A small network was trained on invented records. Each row is its activation on one of them, seen along a few directions.
After each row come some of the record's fields: Y, L, S, F, E.
A field that a record lacks is written missing.
Other fields move the rows too, some of them a lot.
In the rows, zero is written as 500.
Random noise pushes rows far along 8 fixed directions. That doesn't count. These rows show it; they differ only by the noise:
[482 567 333 618 528 442 388 626 638 849 515 749 584 457 359 638 545 469
 369 697 514 587 327 585 609]
[534 524 512 577 576 498 426 570 571 765 561 497 492 659 536 476 374 292
 729 538 360 486 376 621 578]
[576 519 504 562 536 532 444 667 536 941 517 538 303 521 593 514 435 463
 573 648 442 534 221 504 639]
[451 520 587 495 680 575 472 400 429 754 581 442 647 587 439 424 461 507
 354 432 425 467 504 381 391]
[590 406 618 509 695 591 646 626 459 216 563 330 285 622 486 354 661 661
 417 536 724 478 614 304 449]
[572 398 291 308 301 139 558 499 568 135 343 419 418 555 457 608 462 507
 302 617 752 555 601 685 822]
[729 651 563 626 550 634 598 680 435 608 520 501 292 497 431 464 612 555
 457 467 607 524 458 487 620]
[646 784 434 565 309 458 513 491 348 778 391 695 490 377 397 615 491 511
 401 415 502 537 381 660 763]
[234 431 556 680 900 667 506 641 741 175 723 646 736 732 177 402 700 464
 541 471 578 528 679 410 164]
[409 568 594 493 535 570 619 558 451 270 493 569 427 543 359 453 575 612
 449 331 621 533 538 455 483]

[452 421 400 382 345 360 590 542 492 158 370 476 370 512 606 543 478 567
 607 540 646 532 496 605 642] => Y: y3 / L: l1 / S: s2 / F: f1 / E: e3
[623 564 511 444 443 461 589 633 456 394 473 529 226 437 459 528 604 552
 441 491 653 498 366 451 712] => Y: y1 / L: l2 / S: s1 / F: f1 / E: missing
[438 526 553 441 399 524 484 506 472 790 463 517 382 451 642 526 279 431
 613 415 315 547 255 567 522] => Y: y1 / L: l2 / S: s1 / F: f2 / E: e3
[820 677 477 617 428 544 460 323  87 779 527 555 617 497 596 438 414 506
 654 531 371 325 479 524 611] => Y: y3 / L: l1 / S: s1 / F: f2 / E: e1
[556 710 509 461 289 418 553 261 258 338 397 483 629 496 522 495 447 431
 695 237 408 435 613 693 629] => Y: y3 / L: l1 / S: s2 / F: f2 / E: e3
[616 620 590 508 426 631 555 596 477 622 520 398 366 526 562 436 403 394
 694 297 391 521 429 609 604] => Y: y3 / L: l1 / S: s2 / F: f2 / E: e1
[344 439 468 458 558 516 385 541 689 760 585 478 611 558 504 505 377 361
 558 503 331 560 369 549 462] => Y: y3 / L: l1 / S: s2 / F: f2 / E: e1
[622 577 511 625 762 571 461 610 592 498 580 352 483 781 420 387 608 356
 747 510 569 432 706 494 375] => Y: y3 / L: l1 / S: s1 / F: f1 / E: e2
[292 433 464 344 469 438 421 643 719 689 537 518 374 585 512 514 237 365
 656 445 369 579 242 586 541] => Y: y3 / L: l2 / S: s1 / F: f2 / E: e1
[334 438 588 543 693 706 477 755 591 644 560 594 309 541 485 429 512 615
 606 512 529 565 391 339 304] => Y: y3 / L: l1 / S: s1 / F: f2 / E: e2
[393 458 482 579 409 337 405 335 495 358 473 601 686 619 611 489 426 286
 906 582 306 412 512 632 489] => Y: y1 / L: l1 / S: s1 / F: f2 / E: e1
[548 792 535 618 500 656 602 347 142 401 532 731 710 460 330 455 528 621
 513 231 510 380 658 497 407] => Y: y3 / L: l2 / S: s1 / F: f1 / E: e1
[596 221 311 316 512 278 486 481 512 250 534 305 543 652 519 533 353 442
 317 712 695 448 683 543 592] => Y: y3 / L: l2 / S: s1 / F: f1 / E: e1
[154 440 624 319 557 546 581 448 395 379 469 486 409 608 537 388 371 659
 617 256 512 504 390 334 331] => Y: y3 / L: l1 / S: s1 / F: f1 / E: e3
[545 609 379 547 371 407 556 496 234 251 435 770 401 444 485 575 628 629
 664 603 675 427 479 503 611] => Y: y3 / L: l3 / S: s1 / F: f1 / E: e3
[675 367 400 517 653 467 446 639 712 720 504 246 429 550 601 579 607 558
 290 879 639 499 525 411 485] => Y: y3 / L: l2 / S: s2 / F: f1 / E: e2
[540 578 422 648 396 483 494 290 346 428 440 659 795 309 490 580 705 596
 302 616 535 465 645 481 466] => Y: y1 / L: l1 / S: s2 / F: f2 / E: e1
[292 376 474 841 957 666 382 571 680 329 750 667 852 667 395 378 831 506
 760 790 492 444 668 353  55] => Y: y3 / L: l1 / S: s2 / F: f2 / E: e1
[536 492 485 564 532 484 553 542 561 428 408 448 394 463 513 468 675 639
 392 622 627 552 600 411 440] => Y: y1 / L: l1 / S: s1 / F: f2 / E: e2
[588 724 386 852 597 525 454 430 309 271 589 851 751 499 335 489 793 546
 774 616 524 359 663 521 399] => Y: y3 / L: l2 / S: s1 / F: f2 / E: e1
[622 505 443 466 508 357 382 360 455 715 574 490 687 549 481 524 421 282
 487 561 335 382 449 543 640] => Y: y1 / L: l2 / S: s1 / F: f2 / E: missing
[736 695 584 621 574 540 465 527 312 569 424 433 255 547 609 418 711 658
 656 594 608 422 523 341 520] => Y: y3 / L: l2 / S: s1 / F: f2 / E: e2
[273 413 513 443 547 487 451 360 530 434 495 511 612 462 522 481 508 608
 407 491 483 482 551 418 345] => Y: y3 / L: l2 / S: s2 / F: f2 / E: e2
[722 634 635 362 506 611 611 364 361 532 573 213 492 480 424 404 448 497
 240 189 517 438 652 430 566] => Y: y3 / L: l2 / S: s2 / F: f2 / E: e1
[524 502 576 601 575 570 468 401 363 528 527 488 458 453 658 416 619 618
 623 600 462 387 509 368 400] => Y: y3 / L: l2 / S: s2 / F: f2 / E: e2
[170 341 384 423 580 370 290 496 777 885 557 609 745 614 465 602 226 233
 557 587 279 570 374 605 428] => Y: y1 / L: l3 / S: s1 / F: f1 / E: e1
[252 342 556 339 435 320 494 207 474 255 371 437 573 428 667 499 539 641
 396 564 500 472 613 377 403] => Y: y1 / L: l2 / S: s2 / F: f2 / E: e1
[702 640 347 576 371 392 519 436 309 389 468 622 543 446 454 545 552 557
 532 553 581 430 577 598 639] => Y: y3 / L: l2 / S: s1 / F: f2 / E: e1
[639 546 628 399 420 497 584 185 106 237 470 234 571 518 615 396 486 525
 543 297 464 358 764 466 466] => Y: y3 / L: l2 / S: s2 / F: f2 / E: e3
[574 546 425 427 365 414 550 510 426 460 421 492 376 420 477 582 501 524
 370 465 609 556 483 533 614] => Y: y1 / L: l2 / S: s1 / F: f2 / E: e3
[485 460 587 446 671 586 502 331 294 524 633 411 650 593 495 361 398 579
 477 419 433 374 585 325 323] => Y: y3 / L: l2 / S: s1 / F: f2 / E: e1
[553 380 283 581 550 367 422 578 655 433 490 544 584 545 444 544 554 531
 469 789 618 530 568 598 521] => Y: y3 / L: l1 / S: s1 / F: f2 / E: e2
[349 556 444 463 432 433 486 468 444 450 461 672 502 425 432 544 498 637
 491 458 523 522 416 471 497] => Y: y3 / L: l2 / S: s1 / F: f2 / E: e1
[715 753 529 722 612 586 608 384 377 348 492 486 730 499 306 457 686 490
 437 349 539 427 895 579 423] => Y: y1 / L: l2 / S: s1 / F: f1 / E: e1
[233 372 601 370 564 414 453 291 521 412 509 431 641 583 572 409 406 457
 554 437 346 440 546 401 309] => Y: y1 / L: l2 / S: s1 / F: f2 / E: e1
[322 618 629 540 470 586 445 340 364 643 497 622 541 461 610 449 424 521
 764 344 300 426 399 488 410] => Y: y3 / L: l2 / S: s2 / F: f2 / E: e2

Which values does each new row have?
[599 342 631 374 491 598 613 485 369 517 476 208 312 489 769 427 401 575
 408 502 518 491 443 368 527] => Y: y1 / L: l1 / S: s2 / F: f1 / E: e3
[420 414 544 417 820 618 437 446 525 895 684 322 643 627 488 371 355 461
 320 468 409 422 478 272 260] => Y: y3 / L: l2 / S: s1 / F: f1 / E: e1
[268 437 573 356 253 525 588 536 536 385 360 582 361 322 589 564 455 628
 369 378 526 634 347 488 542] => Y: y1 / L: l1 / S: s2 / F: f2 / E: e1
[113 406 380 349 335 289 484 473 493 235 350 755 467 478 519 584 438 689
 615 537 575 578 325 520 498] => Y: y3 / L: l1 / S: s1 / F: f2 / E: e3
[150 174 348 252 704 311 418 354 623 486 528 420 672 573 504 475 449 706
 107 714 644 478 564 226 254] => Y: y3 / L: l2 / S: s1 / F: f1 / E: e2
[246 599 548 462 471 628 628 709 687 403 456 726 399 386 245 577 520 605
 308 234 583 685 437 522 460] => Y: y1 / L: l2 / S: s1 / F: f1 / E: e1
[399 536 583 474 518 481 480 700 721 214 424 502 244 634 541 472 642 489
 813 500 611 577 508 523 505] => Y: y3 / L: l2 / S: s2 / F: f2 / E: e2
[626 470 465 442 580 420 430 430 682 730 549 265 647 549 439 486 420 293
 272 485 392 515 612 558 503] => Y: y1 / L: l2 / S: s1 / F: f2 / E: e1
[435 267 580 603 535 722 571 762 711 338 606 591 352 447 578 511 505 483
 603 599 502 583 402 521 396] => Y: y1 / L: l2 / S: s2 / F: f2 / E: e1
[384 552 472 399 420 471 508 427 542 746 383 512 546 425 490 565 318 508
 323 374 424 566 476 578 511] => Y: y1 / L: l2 / S: s1 / F: f1 / E: e2
[435 563 451 553 512 540 421 559 569 600 595 689 653 532 376 517 344 345
 631 462 373 490 422 640 489] => Y: y3 / L: l2 / S: s1 / F: f2 / E: e1
[340 513 624 355 464 421 510 204 478 454 430 367 702 540 490 446 356 418
 452 227 326 474 655 523 380] => Y: y1 / L: l2 / S: s1 / F: f2 / E: e1
[643 527 545 513 516 510 539 570 497 452 477 297 313 574 570 394 471 495
 638 476 533 486 519 494 547] => Y: y3 / L: l1 / S: s1 / F: f2 / E: e2
[654 610 542 628 553 663 534 505 371 600 564 512 473 398 517 480 627 567
 486 478 483 461 499 439 467] => Y: y3 / L: l2 / S: s2 / F: f2 / E: e3
[411 429 515 506 498 440 554 440 423 220 447 574 499 428 491 465 723 717
 368 620 637 485 579 277 413] => Y: y1 / L: l1 / S: s1 / F: f2 / E: e1
[705 558 482 419 306 334 542 180  66 486 347 375 502 408 708 474 481 669
 394 570 532 397 545 429 613] => Y: y1 / L: l1 / S: s1 / F: f2 / E: e3
[722 685 592 520 367 623 586 498 373 405 529 452 465 503 483 448 480 390
 615 287 454 455 550 602 672] => Y: y3 / L: l1 / S: s2 / F: f2 / E: e1
[492 600 524 562 571 600 498 409 445 611 527 485 728 468 430 462 553 531
 430 400 443 506 591 494 383] => Y: y3 / L: l1 / S: s2 / F: f2 / E: e1
